These are the activations of a small neural network, seen along a few directions. Each row is one input.
Each table varies a few parts of the input and shows all the possible inputs, shuffled.
A made-up example of a description, with smaller parts first: one of 6 places along a line, together with either a single point or one of 11 places along a line or (one of 3 separate values, together with one of 8 places around a ring).
Shared parts are said once, and a part with two or three values counts as separate values.

Other details of the inputs vary at random and push rows far along three fixed directions, the same in every table; ignore that.

Table:
r1: [  8  74  -6 -49 -15 -52   0 -29 -82   1 -17  46]
r2: [ -1   0 -41   8 -14 -26  22  -1 -30 -11  24  -9]
r3: [-28 -27  25   9  41  48   9  25  11   2   6 -22]
r4: [ 25 -65  14 -14 -21 -48 -32  16 -11 -14   9  72]
r5: [  3 -65  20   5  23  15 -16  47  10  -5  -9  33]
r6: [ 13   1 -12 -15 -34 -39 -21 -21  -2  13 -29  18]
r7: [  2  16  -2  17 -27  -5   5  -5 -32 -26  -8  18]
r8: [-25  11  -8   1  -3  36  36  20 -40 -43  38   8]
r9: [ 10  39 -15 -17 -27 -60  -1 -27 -40 -30  36  33]
r10: [ -18   72  -27  -22   -5   32   76    7 -120  -15   13  -20]
r11: [-21  69  31   2  46  16 -20  -1  49  40 -42 -36]
r12: [-33 -46  12  52  29  99  89  19 -56 -15  36 -14]
r13: [-26 -23 -20  44 -24  59  60  55 -78 -68  31  20]
r14: [  8 -22  26   8   8   7 -38 -24  96  41 -32 -59]
r15: [-11 -37  40  42  17  59 -18   8  57  -7 -36 -25]
r16: [ 13 -73  19  30 -13  13  -6  20  10 -11 -33  20]
r17: [ 29  -4 -22 -12  -8 -29 -40 -16  80  63 -32  13]
r18: [ -5 -71  39  15  15  24 -10   0  37  16 -16 -19]
r19: [ 16 -42  -8  20 -37 -46 -18  -6  20 -28  21  30]
r20: [ 20 -32 -32   5 -29 -16   4  35 -46 -15 -20  50]
r21: [-17 -51  25  29  53  77  14  23  43  17   8 -80]
r22: [ 18  57   9 -46  -2 -25 -23 -39  -2  47 -50 -13]
r23: [ 35 -11 -23 -16 -43 -78 -22 -28  15   7   3  14]
r24: [ 12 -53  -9  10  -9 -16 -59  31  64   6 -41  43]
r25: [  6  -3  19   6  -9  -1  -7   8 -30 -32  -9  46]
r26: [ 13 -31 -12 -18 -13 -32   2  34 -34 -20  34  46]
r27: [-11  80  -6 -15  17   6  -2   1 -18   2  -7 -16]
r28: [-21 -62  -6  21   7  -7  -6  26  16 -34  45  26]
r29: [ 25 -65 -32   2 -39 -45 -22  35  -8  -7 -11  59]
r30: [-23  82 -17   8  23  11   6 -31  28  16   2 -73]
r31: [-12  13   1  16  17  14 -30  -2  74  21 -18 -46]
r32: [ -7  41  23 -17  27   4   3 -52  43  44  -2 -86]
r33: [ 31  69 -16 -64 -28 -83 -18 -36 -44   8   6  35]
r34: [ 14 -65   2 -19   7 -46 -40  20  71  13  23  20]
r35: [ 20 100 -11 -43 -23 -63 -20 -42 -26   1  -1  16]
r36: [ 26  21  -8 -28   8 -31 -19  -9  18  39   3  41]
r37: [ -4 -45   6  12  16  35  22  39 -30  -1 -11   5]
r38: [-12  62  21 -20  19  15  16 -46   1  36 -13 -74]
r39: [ 11 -14 -22   1 -23  22  32  32 -18 -20  14 -16]
r40: [-12  13   3   6  46  38 -22 -11  70  28  -5  -9]
r41: [-11  22   1  19 -17  15  15 -18 -17 -27   6 -14]
r42: [ -4  72  20 -29  22   2   8 -55   0  15  21 -61]
r43: [  1 -25  25   0  -5  -2 -34   1  32 -12  -4  23]
r44: [-24 -20 -15  47  -8  53  50  10 -23 -29  23  35]
r45: [-37  38 -11   7  32  53  75 -11 -57  -8  41 -75]
Each input here is: one of 5 places around a ring, together with either a single point or (one of 2 separate values, together with one of 4 places along a line).
Changing only the place on the ring of 5 turns r45 into r28. The same change can be made to r18. Which row results?
> r43
Changing only the place on the ring of 5 turns r32 into r23. The same change can be made to r22. Which row results?
> r16
Which other rows agree with r36 in the place on the ring of 5? List them by row number.
> r1, r3, r4, r5, r26, r33, r34, r42
Which other rows does r9 become when the choice among 2 separate values takes its other values? List them by row number.
> r28
Start at r8 and move only the place on the ring of 5, one step at a time. The first step leads to r31. Which rows follow, in order?
> r39, r21, r26
Which other rows does r31 become when the choice among 2 separate values takes its other values? List them by row number.
> r41

Table:
r46: [-29  16  44  24  43  67 -24   6  45   0 -33 -53]
r47: [-20  91  -9  -3 -17   3  40 -54 -34 -20  24 -38]
r48: [-13  73 -30  -5 -20   3  53 -47 -47  11  11 -53]
r49: [-13 -83  29  40   4  32 -10  40   4 -54  10  21]
r50: [   0 -114   -5   31    3   18   -5   55   36  -21   36   56]
r51: [ 15  28 -42  -5 -32 -38  12 -18 -26  12  -7  10]
r52: [ -17   14   22  -14   22   58   74   -6 -101  -14   30   18]
r53: [  8 -50  17  35   1  15 -55  23  91  -2 -24  28]
r54: [  6 -73  36  15   9 -19 -60  10  82  -7 -12  -1]
r55: [-31 -46  16  39  18  82  35  46 -26 -21 -18 -28]
r56: [ -31   22   44    6   70   70   28  -16   35   20   28 -122]
r57: [ -5 -89 -11  50 -10  40  17  37  10 -20   1  17]
r58: [ 18  21 -15 -23  16 -47 -38 -17  71  47   1  -1]
r59: [ 29  18   4 -36 -21 -23  12 -24 -53  30 -33  36]
r60: [-28  17  -2  -1  20  41  70  18 -90 -42  51 -20]
r61: [ -8 -25  70  12  35  56 -18 -26  47  21 -27 -16]
r62: [ 14  27 -26 -23 -23 -37  -4   3 -44   7 -26  11]
r63: [ 13  21   6 -22  -3 -37 -22 -32  36  47 -22 -62]
r64: [ 30 -19 -26 -45 -20 -81 -42  27 -13   2   8  73]
r65: [ -3  48   4 -34  38  -7 -38   6  35  41 -27 -18]
r66: [ 11  28 -31 -28 -18 -43  12 -22 -12  10  44  10]
r67: [  9 -37 -22  30 -38  -7  12  23 -42 -66  26  76]
r68: [ 41 -30 -33 -33 -50 -96 -31   8 -19   3 -18  53]
r69: [-14   5 -26  16  -1  32  49  40 -62 -32  33  43]
r70: [ 11  47 -20  -4 -32 -45  -5 -26 -10 -17   6  29]
r71: [ 16  27 -24  -3  -6 -17 -39  -3  49  48 -54   2]
r72: [ -8  62  30 -18  11 -21 -24 -50  37  17  -8 -69]
What is each input in this table made of?
> one of 3 separate values, together with either a single point or (one of 2 separate values, together with one of 4 places along a line)
Changing only the choice among 3 separate values turns r61 into r52. The same change can be made to r67. Which row results?
> r50
Which other rows agree with r57 in the choice among 3 separate values? List them by row number.
> r48, r51, r55, r59, r62, r63, r68, r71
Which other rows does r49 become when the choice among 2 separate values takes its other values? List them by row number.
> r67

Table:
r73: [-20  -9   3  22  11  45  22  26 -24 -30   6   7]
r74: [ 28  27 -30 -55 -21 -69   0 -19 -32  32   7  13]
r75: [ 36  -1  -3 -51   4 -66 -58 -20  62  75 -35  -1]
r76: [-22  -3   3  14   8  43  55  21 -71 -40  37   5]
r77: [  9  15 -18 -38 -13 -41  29 -11 -53  -8  51  21]
r78: [ -3 -41  45  -1  29  33  -8   4  16  17 -18 -16]
r79: [ 15  31 -44 -20 -38 -45  11   1 -56  -6  -1  31]
r80: [ -6 -53  15  46  -7  16 -22   9  51 -20 -10  -1]
r81: [ 20 -45   0  -7   3  -3 -38  24  35  33 -42  31]
r82: [  9  21 -32   4 -33 -31 -12  14 -27 -28  -6  58]
r83: [  4  -9  26 -18  10   0   4  -7 -15  10   0 -11]
r84: [ 11  64  12 -18   9 -15 -49 -24  35  43 -66  -8]
r85: [-17  47  -6  13  16  52  26   4 -31  11 -34 -24]
r86: [-21 -16   5  31  16  56  21  17   3   1 -16 -30]
r87: [-12  29  24 -15  20  25  37 -26 -37   4  19 -49]
r88: [-25   3  -4  26   1  43  52  22 -64 -50  33   4]
r89: [ 34 -12 -33 -46 -36 -63   1  16 -71   8  -6  75]
r90: [ -2 -70  19  45  -7   6 -35   2  84 -13  -4 -12]
r91: [-25  -8  28  42  25  48 -17   6  63 -27  14 -20]
r92: [  9 -82   2  39 -30  -2 -28  30  27 -35 -14  54]
r93: [-28  31  12  41  37  73   2  10  28  -3 -31 -30]
r94: [  3 -69 -27  41 -38   4  10  43 -22 -38   0  57]
r95: [ -3 -52 -19  26 -27   3  36  24 -36 -36  30  14]
r96: [ 14  54  14 -48  33 -24 -41 -22  34  60 -33 -14]
r97: [  6 -86  18  -5  13  -7 -13  25  31   0  27  19]
r98: [-17 -18   5   9  13  28  33  14 -25 -25  38 -10]
r99: [  4  34 -22  12 -35  -7   5   6 -60 -33 -25  54]
r100: [-14  48  -7   7   9  33  23  13 -54 -19 -12  17]
r101: [  0 -43   0   4   6  42  36  37 -63  -5  -7  31]
r102: [-19 -26  19  27  27  36  -2   9  49  -6  15 -40]
r103: [ 10 -31   2   1 -19 -29 -24  -4  28 -10   2   7]
r104: [-13 -28  11  42  -6  11  -3 -18  57 -19  17 -39]
r105: [-18  48 -14  25  11  29  16 -23  30  12  -9 -72]
r106: [ 14 -94  18   9 -15  -5 -22  33   9 -17  -7  54]
r107: [  5  87 -21 -26 -26 -29  10 -24 -70  -6 -21  17]
r108: [ 31   2 -16 -45 -20 -50 -12  23 -67   0  -8  95]
r109: [  3 -70  17  -6  13   3  -1  31  -1  -6  20  30]
r110: [ -6 -47  29  10  11  25  -4   8  17  -6  -2 -13]
r111: [-16  37  27  -2  26  28  13 -31  11  16   0 -70]
r112: [ 33   6 -15 -39  -7 -73 -57 -25  72  63 -24  -9]
r113: [-13  57 -18  20   4  21  13 -20  11  13 -20 -50]
r114: [ -2  79 -25 -30   2 -19  30 -44 -19  31  16 -59]
r115: [ -9  64   9  -4   8   8   0 -30  -1  10 -19 -43]
r116: [  8 -14  21  -6  28  10 -43  16  50  31 -35  14]
r117: [-29  21  -8  39  10  54  33  10 -18 -38  15 -20]
r118: [-19 -19 -25  43 -18  25  43  -1  -4 -33  36 -30]
r119: [  8 -31  -7   7  -3 -24 -20 -12  70  24   9 -33]
r120: [  5 -65  23  12  -2  22 -11  32  -9 -13 -20  45]
r121: [  4  -6  30 -22  17 -17  -4 -35  35  31  15 -46]
r122: [ 12 -65  41  -3  18  18 -26  21  16  17 -31  27]
r123: [  9 -35  37 -22  24 -13 -36   8  45   9  17  25]
r124: [-12  64 -13  22  12  38   5  -9   3  21 -48 -28]
r125: [ 11   4 -19   6 -15 -49 -40 -18  73   6  13  -3]
r126: [-26  -3   8  28  -3  36  50 -15 -28 -40  41 -43]
r127: [ -6  60 -37   4 -28 -15  24  -9 -46 -36  24  11]
r128: [ -8 118   9 -30  19 -13 -22 -41  18  17  -6 -30]
r129: [  8  12  13 -19   5 -32 -17 -39  43  24   8 -40]
r130: [ -3  80  13 -35  14 -13  -8 -25  -7   4  12  -4]
r131: [ 23  10   0 -33   6 -43 -54   0  42  36 -28  29]
r132: [-15  30  -9  -8   1   3  43 -12 -40 -16  49 -20]
r133: [-25   2  13  20  32  63  39   2  -8  12   2 -61]
r134: [ 13  41 -42 -27 -42 -71  11 -13 -45 -22  42  36]
r135: [ 21 -57 -15 -22 -22 -48  11   1 -10   8  37  23]
r136: [ 34 -17 -38 -34 -41 -66 -18  17 -39   8 -15  74]
Changing only one part turns r131 into r73. The same change can be made to r81. Which row results?
> r85
Changing only one part turns r97 into r102. The same change can be made to r123. Which row results?
> r128
What is each input in this table made of?
> one of 4 places along a line, together with either a single point or (one of 3 separate values, together with one of 5 places along a line)
Which other rows does r122 become when the place on the line of 4 takes its other values? List them by row number.
> r84, r99, r120
Which other rows does r78 become when the place on the line of 5 takes its other values? List them by row number.
> r83, r87, r121, r122
Start at r135 and move only the place on the line of 4, one step at a time. The first step leads to r114. Which rows follow, in order?
> r119, r118
